These are the activations of a small neural network, seen along a few directions. Each row is one input.
Each table varies a few parts of the input and shows all the possible inputs, shuffled.
Descriptions start from the smaller parts, as in this example, which fits no table here: ring(5) and (point or line(11) or (values(3) and line(4))).
Shared parts are said once, and a part with two or three values counts as separate values.
In the rows, 128 means zero.

Other details of the inputs shift rows strongly along three fixed directions, in all tables alike. That doesn't count.

Rows:
R1: [ 73 136 105 218  97 165 156 131  95 102 152 124]
R2: [ 88 106 108 161  46 135 106 190  72 105  93 148]
R3: [125 135 138 104 116 113 122 123 150 130 116 142]
R4: [137 136 130 110 125 110 136 130 144 142 108 145]
R5: [140 127 133 106 118 122 127 117 138 134 116 157]
R6: [106 119  94 202 105 154 120 189  56  82  92 101]
R7: [139 130 130 146 174 135 123 108 128 105 123 112]
R8: [135 126 140  98 108 127 121 123 145 132 125 137]
R9: [131 131 141 102 112 123 124 129 154 133 117 133]
R10: [143 122 130 132 158 139 112 113 119 107 151  96]
R11: [130 139 126 117 144 112 126 127 127 126 134 115]
R12: [122 106 112 120  78 114  97 172  88  94  90 144]
R13: [128 117 139 135 165 137 113 106 121 106 139 103]
R14: [143 134 120 141 177 125 130 120 115 116 133 105]
R15: [125 130 134  99 122 106 129 140 138 147 126 132]
R16: [137 134 129 114 141 121 127 134 131 128 133 105]
R17: [122 125 144 104 119 116 123 128 151 136 116 140]
R18: [140 112 127 136 161 137 139 112 130  93 143 101]
R19: [137 117 139 106 121 126 128 122 139 141 116 154]
R20: [142 129 137 109 119 128 132 129 152 138 109 144]
R21: [129 122 128  96 118 111 121 134 133 148 135 137]
R22: [101 167 118 200 130 176 163  98 129 171 197 118]
R23: [154 119 126 139 164 145 120 113 117 112 143 107]
R24: [132 135 137 102 114 114 130 136 150 139 117 126]
R25: [134 126 136 110 127 113 137 134 145 148 108 142]
R26: [ 75 182 134 166  79 141 167 107 160 189 171 152]
R27: [146 123 136 105 114 132 130 123 143 137 117 148]
R28: [134 122 138 129 150 130 128 120 139 127 116 130]
R29: [129 129 137  99 112 117 119 117 141 129 124 146]
R30: [146 127 114 138 173 130 122 115 111 116 142 109]
R31: [139 124 126 141 179 128 130 124 116 122 133 102]
R32: [ 81 175 122 159  76 144 160 108 147 194 189 157]
R33: [123 129 140 103 121 107 129 134 147 143 116 132]
R34: [133 104 108 127  85 120 105 172  86  99  82 154]
R35: [141 126 122 130 162 134 116 121 117 113 151  90]
R36: [140 120 125 103 124 116 129 134 131 153 127 148]
R37: [130 105 129 137 168 132 138 110 126  97 142 107]
R38: [146 130 129 144 171 136 131 120 129 114 124  96]
R39: [142 115 133 105 120 122 126 127 133 146 127 154]
Each input here is: values(3) and (point or (values(2) and ring(6))).
Question: The inputs of R19 and R5 match in every part but the values(3) part. If R13 is changed in the same way as R19 into R5, which row does it become?
Answer: R29
Question: Which other rows does R26 become when the values(2) part takes its other values? List them by row number.
Answer: R4
Question: Which other rows does R39 become when the values(3) part takes its other values? List them by row number.
Answer: R23, R34
Question: Start at R9 and move only the ring(6) part, one step at a time. The first step leads to R8. Which rows follow, in order?
Answer: R10, R35, R16, R24
